[146 126 151  75 119 121 181 119 170 102 113 116 135 153 186 151 162 146
 112 125 148 157 151 132 158 128 109 131 164 106 104 207  91 126 116 129
 139  87 150 103 156 124 117 168 109  87 131  86] -> <12>
[146 126 151  75 119 121 181 119 170 102 113 116 135 153 186 151 162 146
 112 125 148 157 151 132 158 128 109 160 164 106 104 207  91 126 116 129
 139  87 150 103 156 124 117 168 109  89  95  86] -> <76>
[ 82 111 167  62 100  80 157  95 144 103 147 115 147 173 200 160 155 166
 149 171 156 163 138 132 151 104 132 112 174 125 127 208  67 110 131 144
  89  84 112 102 157 159 162 139 165 124 121 125] -> <96>
[ 82 111 167  62 100  80 157  95 144 103 147 115 147 173 200 160 155 166
 149 171 156 163 138 132 151 104 132 112 129 122 100 149 141 140 120 128
 157 114 158 106 129 107 100 158  95  96 142  86] -> <64>
q: [89 95 86] -> <76>
q: [ 82 111 167  62 100  80 157  95 144 103 147 115 147 173 200 160 155 166
 149 171 156 163 138 132 151 104 132 112 174 125 127 208  67 110 131 144
  89  84 112 102 157 159 162 139 165 124 121 125] -> <96>

[109 141 167 171 130 117 124 202 186 171 160  93  45 170]  <98>
[128 181 117 113 201 136 117 200 147 191 109  71  75 122]  <27>
[125  89 122 126 126 108 176 103  78 112 194 167 147 209]  <29>
[117 128 181 113 141 167 171 130 117 124 203 134 141 201]  <104>
q: [113 141 167 171 130 117 124 203] -> <104>
q: [128 181 117 113] -> <27>
q: [181 117 113 201 136 117 200 147 191 109  71] -> <27>
q: [122 126 126 108 176 103  78 112 194 167 147 209] -> <29>
q: [109 141 167 171 130 117 124 202 186 171 160  93  45 170] -> <98>
q: [126 108 176 103] -> <29>

[192 120 122  70 124 142 124  65 125 158 116 141 106 166 175 191  84 164
  89 120 126 108 115 122 159  77] -> <61>
[145 116 137 148 113 120 135 139 116 111 145 106 162 133 103  90 155 115
 119 160 132 100 140 124 127 169] -> <62>
[172 121 136 131 108 122 116 114 157 112  98 128 132 137 116 127  63 102
 137 114 151 131  66  91 134 118] -> <115>
[121 129 118 142 125 104 130 140 146  79  98 147 128 137  97  98 137  82
 140 132 149 175 107  90 136 129] -> <192>
[120  52 178 196 104 146 140 125 130 138 161  94 226 150 100 164 162 131
 102 170  84  93 174 111 109 142] -> <66>
[121 147 118 142 125 104 130 140 146  79  98 147 128 137  97  98 137  82
 140 132 149 175 107  90 122 129] -> <138>
[124 127 100  98 191 168 123 136 107 116  81 166 208 110 101 143 142 179
 173  70 116 184 116 133 119 136] -> <116>
[125  74 164 181 144 112  98 141 134 132 152 102 182 148 115 157 146 121
 101 164  95 102 159 115 119 132] -> <160>
[128 128 128 128 128 129 127 129 128 128 128 128 128 128 128 129 128 128
 128 128 128 128 128 128 129 128] -> <111>
[ 72 143 128 165 121  97 105 153 187 110 102 148  53 113 136 143  83  69
 149 103 135 190  91 106 124  82] -> <125>
[166 119  99 126 151 141 124 144 119  64  81 152 219 126  72  92 150 131
 155 112 131 171  98 113 134 176] -> <34>
[114 152 124 118 119 147 141 137 111 154 151 115 110  99 141 113 133 154
 140 118 124 102 139 170 115 149] -> <169>
q: [116 133 119 136] -> <116>
q: [135 190  91] -> <125>
q: [121 129 118 142 125 104 130 140 146  79  98 147 128 137  97  98 137  82
 140 132 149 175 107  90 136 129] -> <192>

[202 125 195  92 127 139  93  96] : <21>
[130 126 166 138 130 116 109 136] : <36>
[119 144 128 143 129 131 130 117] : <59>
q: [125 195  92] -> <21>
q: [202 125 195  92 127 139  93] -> <21>
q: [126 166 138 130 116] -> <36>

[140 141 143 228 102 131  83  48 140]  <6>
[140 141 143 177 102 131  83  48 140]  <13>
[131 102 143 177  83 140 141  55 168]  <87>
[126  71 119 228 102 131 152  75 104]  <85>
[ 97 181 111 195 115 105 158  99 137]  <77>
q: [140 141 143 177 102 131  83] -> <13>
q: [143 228 102 131] -> <6>
q: [140 141 143 228 102 131  83  48 140] -> <6>
q: [126  71] -> <85>

[136 221 135 218] : <128>
[183 136 218 135] : <123>
[127 114  98 135] : <3>
q: [183 136] -> <123>
q: [221 135 218] -> <128>
q: [136 218] -> <123>
q: [114  98 135] -> <3>

[193  72 129 189 123 123 153 163  98 114  64 112 150  45  45 106 115 138] = <7>
[ 84 125  94 155 164 164 172 171 133 105 132  88 137 110 110 204  75 123] = <97>
[132  95 125  95 145 115 154 171  95 119 137 118 150  43  43 108  97 144] = <155>
[ 86 133  80 159 169 169 167 160 133  90 181  91 138 106 106 214  78 120] = <95>
[ 85 131  90 158 172 172 178 158 132  95 125  95 145 114 114 217  79 127] = <173>
[161 172 157 193 156 156 196 151 129  80  98 107  99 139 139 138  98 125] = <19>
[100 144 160 155 159 159 203 144 128  85 137 110  97 139 139 144  89 119] = <8>
[201 141  89  86 101 101 144 160 155 131 134 170 192  78  78  84 220 116] = <142>
q: [132  95 125  95 145 114] -> <173>
q: [144 128  85 137 110] -> <8>
q: [101 144 160 155] -> <142>
q: [123 153 163] -> <7>
q: [115 138] -> <7>
q: [101 101 144 160 155 131 134 170 192  78  78] -> <142>

[ 87  45 112 196 159 189 123  89 166 177  52 228  79 120 172  92 155 144
 149 166 110 153 193  87  38 106 150]  <69>
[122 151 139 162 130  99 142 128 143 122 100 188 108 112 144  99 153 163
 107 159 137 145 166  58 115 106 129]  <90>
[ 87  37 143 138 165 124  93 142 119 120  57 132 107  56 144  89 143 150
 135 173  62 150 137 145 123 151  93]  <50>
q: [87 38] -> <69>
q: [124  93] -> <50>
q: [130  99 142 128 143 122 100 188] -> <90>

[175 142  99 110 129 168 130 121 123 158 161 142 123 130 125 131 146 139
 153 119  93 137 112 103 169  87 107 127 107 142] = <37>
[162 170 140 102 128 183 126 118 123 172 173 145 122 134 124 131 145 142
 146 124 109 131 121 114 163 102 115 127 111 140] = <149>
[167 175 142 100 131 195 128 116 123 174 180 151 118 134 124 138 157 142
 168 110  78 137 112 103 203  69  96 129  96 151] = <46>
[163 167 139 100 127 187 128 116 126 169 173 145 116 133 126 140 153 142
 165 113  82 133 111 101 195  74  97 129  97 150] = <18>
[162 170 140 102 128 183 126 118 123 172 173 145 122 134 124 131 145 142
 146 124  84 131 121 114 163 102 115 127 111 140] = <47>
[163 167 139 100 127 187 128 116 123 169 173 145 116 133 126 140 153 142
 165 113  82 133 111 101 195  74  97 129  97 150] = <2>
[156 157 138 106 129 173 129 121 125 162 163 142 121 131 127 133 148 140
 156 118  94 132 117 107 178  89 105 128 105 142] = <148>
q: [173 129 121] -> <148>
q: [167 175 142 100 131 195 128 116 123 174 180 151 118 134 124 138 157 142
 168 110  78 137 112 103 203  69  96 129  96 151] -> <46>
q: [175 142 100] -> <46>

[131 133 107 141 160  61 184 151  54 129  94 130 100 131 152 128 128 125
 174 130 128 117 127 114 129 161 106 128 131  76 146  84  89 120 129 138
 137 155 122 164  97 126 127 125 108 152 129  50  93 194  82 116]  <45>
[131 120  98 134 131  61 128 129 128 136  84 123 100  88 187 128 128 125
 158 140 110  87 127 127 142 155  98 128 131 127 111 147 122 118 149 131
 137 125 108 139 110 132 116 170 123 162 129  69 128 168 103 113]  <74>
[108 139 110 132 116 169 123 162 145 129 129 130 111 106 144 128 142 102
 138 130 128 121 127 102 107 138 137 146 112 147 155 116 149 127 113  96
 127 125 141  95 127 111 127  89 128 128 110 118 171 115 130 144]  <23>
[ 32 179 128 100 172 143  29 129 137 156 129 183  68  63 187 143 142 109
 138 178 119 129  89 127  94 155 168 128 112 190 200 113 127 127 113  82
 173  89 160 126 120 101 124  98 121 128 119 147 128 133 165 126]  <133>
[131 133 128 126 125 155 114 129 112 109 119  96 127  97 118 123 128 117
 142 146 146 104 153 127 133 126  98 131 122 147 128 127 111 118 117 138
 127 125 113 126 127 152 138 116 128 138 125 127  85 124 130 130]  <43>
[121 126 107 134 113  84 142 129 103 129 114 136 122 131 126 128 128 186
 130 119 114 129 179  65 133 132 121 128 112 118 101 109 127 123 121 152
 168 137 131 114 127 147 135 179 128 113 122 137 128 107 130 130]  <94>
q: [131 122 147 128 127 111] -> <43>
q: [129  69 128 168] -> <74>
q: [108 139 110 132 116 170 123 162] -> <74>
q: [129 138 137] -> <45>

[163  71 219 132  94  65 156 162  78 138 117 116 151 180 192 137 155 161
 159  67 187 130 177] -> <124>
[161  86 213 125 103  72 145 157  84 134 122 120 157 171 179 138 152 162
 149  70 170 131 169] -> <109>
[219 132  94  68 156 126  76 125 128 117 138 116 184 115  95 144 125 161
  89 102  66 137 114] -> <22>
q: [ 78 138 117 116 151 180 192 137 155] -> <124>
q: [ 78 138 117] -> <124>
q: [125 128 117 138 116] -> <22>
q: [138 117 116] -> <124>
q: [219 132  94  65 156] -> <124>

[148  56  78 135 145 169  73 102 112  99  90 144  76 104  72  91 171  94
 102  74 138  99 101 106  86 119 167 169 135 145 125 168 120  73 105  89
  75 121 134 139 122  86] = <136>
[148  56  78 135 145 169  73 102 112  99  90 144  76 104  72  91 171  94
 102  74 138  99 101 106  86 119 167 169 135 145 125 168 120  73 105  89
 159 142  92  83 111 116] = <112>
[135 129 139 145  80  80 109  85 102  73  78  86 149  82 114 109 110  99
 145 116 121 136 142 128  87 112  96 139 120 148 111  74  87 107 141 146
 137 106 135 125 122  82] = <92>
[ 98  97  84 156 149 138  96  69 114  58 108  94 119  76  53  82 170 102
 155  66 140 131 181 133  67  67 112 152  67 157  78 127 164  83 152  80
 131 148  74 122  64  45] = <33>
[139 123 139 180  86 106 111  70 100  55  71 108 134  98 120  74 134 107
 196 138 187 174 172 125  38  80 143 189 127 184  84  83  98 100 181 140
 184 113 115 109 128  86] = <134>
[100 148 170  71  89 119 107 101 179 182 167  96 130 117 144  98  80 187
 119 144 129  93 102 166 132 155 107 109 169  74 158 102 109 185 150 128
 141 153 155 165 108 131] = <132>
[115  99 108 108 122 134  89 100 135 122 121 109 109  97  90  98 129 125
 104  91 116  96 110 130 106 123 123 130 123 113 130 133 121 114 121  97
 131 144 114 121  98 102] = <141>
[125 148 130 156 121  91 139 112 108  81 107  93 169  95 112 144 132 103
 148 110 105 147 171 137 124 110  84 121  88 153 110  95 133 114 139 143
 106 117 131 145 116  79] = <171>
[153 124 117 157 125  91 111 107 104  70  84  85 175  63  81 158 150  77
 112  67  69 117 153 143 137 138  74 126  97 160 139 109 120  92 114 146
 106 128 142 144 113  65] = <44>
[124 134 139 117  97  91 106  98 130 111 112  82 154  81 107 124 109 120
 116 102  93 107 128 147 124 137  83 116 122 120 139  94 105 129 130 136
 118 131 145 148 109  87] = <184>
q: [148  56  78 135 145 169  73 102 112  99  90 144  76 104  72  91 171  94
 102  74 138  99 101 106  86 119 167 169 135 145 125 168 120  73 105  89
 159 142  92  83 111 116] -> <112>
q: [155 107 109] -> <132>
q: [114 121  97 131 144 114 121  98] -> <141>

[ 72 103 125  85  81]  <129>
[ 85 103  72 125 101]  <81>
[103 128  85  93 228]  <121>
q: [103 128  85  93] -> <121>
q: [ 72 103 125  85] -> <129>
q: [103 125  85] -> <129>
q: [128  85] -> <121>
q: [ 72 125] -> <81>

